Each row below holds a small network's activations on one input, seen along a few directions.
Each table varies a few parts of the input and shows all the possible inputs, shuffled.
A made-up example of a description, with smaller parts first: one of 4 places along a line, together with either a single point or one of 11 places along a line or (one of 2 separate values, together with one of 8 places around a ring).
Shared parts are said once, and a part with two or three values counts as separate values.

A family of inputs:
R1: [-46 -15  17 -46  19 -11   3 -16   5  19  12  -5  13  -1  15  -7]
R2: [  0  -4  -5  24 -26  17 -19  -2 -22 -23  10   8  -6  28   4  19]
R3: [103  76  -1  15 -45   9  64  18  11   2 -62  -7 -16  -2 -59 -49]
R4: [  2   9 -10   9 -23  14 -19  -8 -29 -20  17   5  -3  38   4  22]
R5: [-38 -24   4 -31  28 -18  -7  -8   2  17  11  -7   6 -10  13   5]
R6: [ 84  54  10 -16  13 -32  75  14  47  49 -62 -10  27 -45 -45 -80]
R7: [ -2   1 -15  32 -23  17 -23   4 -19 -22   9  14  -8  16   6  31]
R8: [  2  -7 -15  39 -25  13 -22   4  -9 -23  17   9 -15  14  13  24]
R9: [ -1  15   2  -6 -28  22  -8 -16 -25 -18  20   8   0  50   3  18]
R10: [-30 -39  -1   1  38 -10 -17   5  23   5  12  -5  -5 -32  22   6]
R11: [-37 -29   4  -6  40 -11 -16   5   9   4   8  -4   2 -34  13  12]
R12: [-37 -36  10 -16  31 -10 -10  -1   7   9   8  -6   4 -23  11  -1]
Q: Describe the family of inputs behind these rows.
A: one of 2 separate values, together with either a single point or one of 5 places along a line
Q: Changing only the choice among 2 separate values turns R5 into R4. The same change can be made to R10. Which row results?
A: R8
Q: Which other rows does R9 become when the choice among 2 separate values takes its other values? List them by row number.
A: R1
Q: Which other rows does R2 become when the choice among 2 separate values takes its other values? List them by row number.
A: R12

A family of inputs:
R13: [-21  -1   4 -12 -23  19 -12 -16 -21 -16  21   3 -10  40   8  19]
R14: [ 30  13  24 -46  61 -48  67   9  67  69 -47 -15  37 -75 -22 -78]
R15: [-70 -58  22 -55  76 -34   0  -2  38  39   6 -19  11 -63  23 -21]
R16: [-58 -33  -4   5  -4  15 -51 -16 -34 -23  47  12   4  36  35  47]
R17: [ 76  62   1  -6 -37   1  50  -3   2  13 -34  -1  11  27 -34 -42]
R18: [-56 -45 -13  20   7  10 -58  -6 -24 -23  42  12  -2  17  37  55]
R19: [-21 -22  -7  20  -7  14 -24   4 -10 -20  11   4 -18   3  11  27]
R20: [ 30  38   4 -16 -29  13  22  -6 -17  -5 -14  -5  -7  30 -24  -9]
R21: [-17 -27  -7  28  -4  13 -26   6  -1 -24  18   3 -20   1  17  23]
R22: [ 80  48  -8  23 -24  -3  40  16  15  11 -43   3   5 -10 -38 -37]
R23: [ 82  44  -9  31 -21  -3  39  17  22   9 -36   1   3 -14 -32 -41]
R24: [-55 -25  -3 -12  -9  16 -45 -24 -34 -21  51  13   6  52  33  47]
R25: [-23 -17  24 -61  76 -43  36   5  49  51 -30 -25  17 -77  -9 -49]
R26: [-51 -47 -13  27  10   8 -60  -6 -16 -25  47  10  -4  15  42  52]
R27: [-101  -80   15  -51   87  -42  -30  -13   19   36   36  -11   26  -47
   44   10]
R28: [-56 -34 -13  13   2   9 -53 -11 -25 -20  48  13   2  25  40  53]
R29: [ 31  19  -5  17 -12   8  11  13  -5  -9 -24  -1 -16  -8 -24  -2]
R30: [-23 -11   4   4 -19  19 -16  -8 -18 -21  16   3 -11  23   9  20]
R31: [ 75  58   2   8 -34  -1  46   6   6  10 -39   2  11  10 -37 -43]
R32: [ 30  29  -5   9 -19   5  14   9  -5  -6 -18  -1 -12   1 -20  -4]
R33: [ 28  30   5  -1 -26  12  17   2 -14 -10 -19  -3  -9  13 -25  -8]
R34: [ 79  56  -7  16 -29  -5  43  10  14  12 -38   3   8  -2 -32 -38]
R35: [ 34  14  -6  25  -9   8  10  14   3 -12 -17  -3 -18 -11 -17  -6]
R36: [-22 -12  -6  13 -13  12 -19  -1 -10 -17  18   5 -14  12  14  25]
Q: Describe the family of inputs behind these rows.
A: one of 4 places along a line, together with either a single point or one of 5 places along a line
Q: Changing only the place on the line of 4 turns R13 into R24. The same change can be made to R30. Which row results?
A: R16
Q: A walk changes only the place on the line of 5. It starts at R23 and steps to R22. List the rest of the walk in order.
A: R34, R31, R17
Q: A walk changes only the place on the line of 4. It starts at R34 and steps to R32. List the rest of the walk in order.
A: R36, R28

A family of inputs:
R37: [104  60 -19  56 -51  13  30  19   5 -20 -41   6 -11  15 -37 -25]
R38: [-88 -27  31 -70  19   5  -8 -19 -31  -9  12 -26 -24   6   3  19]
R39: [-26 -19  -7  49 -30  51 -39  18 -28 -69  14   2 -69   6   0  60]
R40: [ 21  47  23 -52 -41  31  38 -17 -37 -10 -20 -14 -17  53 -40 -14]
R41: [ 78  48  -2  25 -41  28  43  27   1 -26 -57 -14 -58  -7 -57 -15]
R42: [ 67  23 -16  38  33 -39  25  29  47  38 -31   0  28 -66 -13 -41]
R43: [-22 -55 -36  60  54 -24 -53  22  15   5  26  15  18 -45  41  35]
R44: [  2 -11 -30  81 -43  39 -56  10 -23 -54  24  22 -23  26  22  57]
R45: [ 29  -3   4   3  32 -22  49  27  64  28 -42 -18 -16 -84 -19 -54]
R46: [-17  20 -11 -10 -53  21 -29 -30 -48 -20  45  18  11  89  26  32]
R47: [ 95  38 -18  68 -19 -20  28  21  32  15 -30  15  30 -17 -11 -42]
R48: [ 30  18   9  -8   4   0  44  33  20   2 -68 -26 -53 -68 -56 -27]
R49: [-22 -12 -10  -2 -13 -12 -30 -32 -13  17  53  30  54  59  44  23]
R50: [  0 -39 -35  91  -1  -1 -56  12   2 -13  33  34  18   3  42  40]
R51: [  9  21  10 -45  42 -41  22 -19  17  52   0   6  66  -8   2 -33]
R52: [ 40  37   5 -13 -21 -19  25 -25   0  36  11  21  69  45   1 -32]
R53: [-31  -6  36 -77  42 -19  42 -12  38  45 -13 -15  21 -26   0 -51]
R54: [-81 -54  28 -64  50 -18 -13 -23  19  20  31 -17   9  -7  35  -1]
R55: [-47 -30  -6 -32  48 -35 -30 -25   5  32  41  12  54   8  42  18]
R56: [-29  17  35 -84   9   1  40  -9 -13  16 -38 -25 -11  -8 -33 -27]
R57: [-48   6  14 -40 -38  35 -12 -25 -51 -33  30  -9 -35  64   5  38]
R58: [ 49  62  -1 -22 -56  14  22 -25 -31   2   1  10  27  77 -24 -20]
R59: [-59 -57   4  18  22  18 -39  25 -15 -45  -1 -17 -60 -51  -3  43]
R60: [-53 -84  -4  28  52  -6 -42  18  25 -11  20 -10 -28 -63  32  18]
Q: Describe the family of inputs behind these rows.
A: one of 4 places along a line, together with one of 6 places around a ring
Q: Changing only the place on the line of 4 turns R45 into R54. The same change can be made to R41. Which row results?
A: R57
Q: Which other rows does R49 become when the place on the line of 4 takes its other values? List them by row number.
A: R47, R50, R52

A family of inputs:
R61: [ 91  69  -4  14 -31   3  47  11  11   6 -46   1   3   3 -44 -35]
R62: [-28 -12   1 -14  14 -10 -12  -7   0  12  12   4  17  -2  16   5]
R63: [ -5   1  -3   9 -28  22 -19  -9 -31 -26  15   3 -10  39   3  21]
R64: [  9  -1 -10  28 -32  22 -15   3 -12 -26   6   7 -19  25   5  17]
R65: [-17 -10   0   0  14  -6  -6   6  -1   0  -3  -3  -1 -23   0   6]
R66: [ -8   0  -7   2  -7  10 -13  -2 -18 -12  11   3 -11  16   2  25]
R67: [-11 -17  -1   7  15 -11 -12   0   4   9   9   5  16 -10  10   4]
R68: [ -9  -2  -6   1  -2   7 -20  -6 -22 -14  16   2  -2  20   5  21]
R69: [ -7   5  -7  10 -35  19 -15 -12 -21 -20  22   9  -5  43  13  21]
R70: [  5  -5 -14  22  -6   8 -15   5  -2 -14   7   4 -10   7   7  16]
R71: [-25 -15   4 -15  16  -6  -7  -1  -6   5   1   0   3 -10   0  10]
R72: [-20 -27   7 -14  37 -14   5   4  30  18  -2  -8   1 -38  11 -16]
R73: [  3   7  -4  24 -35  23 -13   3 -21 -30   6   4 -23  23  -1  19]
R74: [-39 -22  13 -35  35 -18   3  -8  23  25  11  -5  15 -20  20 -12]
R75: [-35 -26  15 -36  37 -15   6  -4  18  19   0 -10   2 -27   5  -8]
R76: [-37 -26  16 -35  41 -16   1  -5  15  17   4 -11  11 -22  11 -11]
R77: [  3  -5  -9  22  -7   3 -17  -2  -8  -9  18   9   3  16  10  17]
R78: [ 74  52   3  -4  -6 -21  59  15  20  32 -57  -7  13 -25 -43 -56]
R79: [ -1   4  -8  16  -9   8 -13   5 -13 -18   7   1 -15   4   1  20]
R80: [  6  -2  -7  29 -33  16 -16  -5 -17 -22  16  11  -5  34   8  17]
R81: [-27 -21  13 -20  36 -15   8   3  22  15  -4 -13  -2 -40   4 -12]
R82: [-10 -17  -5   8  16  -6  -9   6   9   5  -1   1   2 -20   6   1]
R83: [-21 -27  11 -13  36 -17   2  -1  24  21   8  -3  15 -29  15 -12]
R84: [ 60  36  12 -32  15 -30  68  10  43  43 -51 -21   9 -43 -40 -74]
R85: [ -4   3  -4  10 -34  25 -12  -4 -26 -23  11   5 -19  35   0  25]
R86: [ 92  72  -1  26 -57  24  48  10   0 -10 -41   7  -5  23 -47 -35]
R87: [-11   1  -9   2  -9   4 -17  -9 -13  -7  22   8   3  24  15  20]
R88: [-27 -16   4 -15  20  -7 -14  -4  -7   4   6  -2  12  -4   7   6]
Q: Changing only one part turns R74 into R62. The same change can be made to R75. Which row results?
A: R71
Q: Describe the family of inputs behind these rows.
A: one of 4 places along a line, together with either a single point or one of 6 places around a ring
Q: A walk changes only the place on the line of 4. It starts at R84 and steps to R78. List the rest of the walk in order.
A: R61, R86
Q: Which other rows agree with R64 in the place on the line of 4? List them by row number.
A: R63, R69, R73, R80, R85, R86
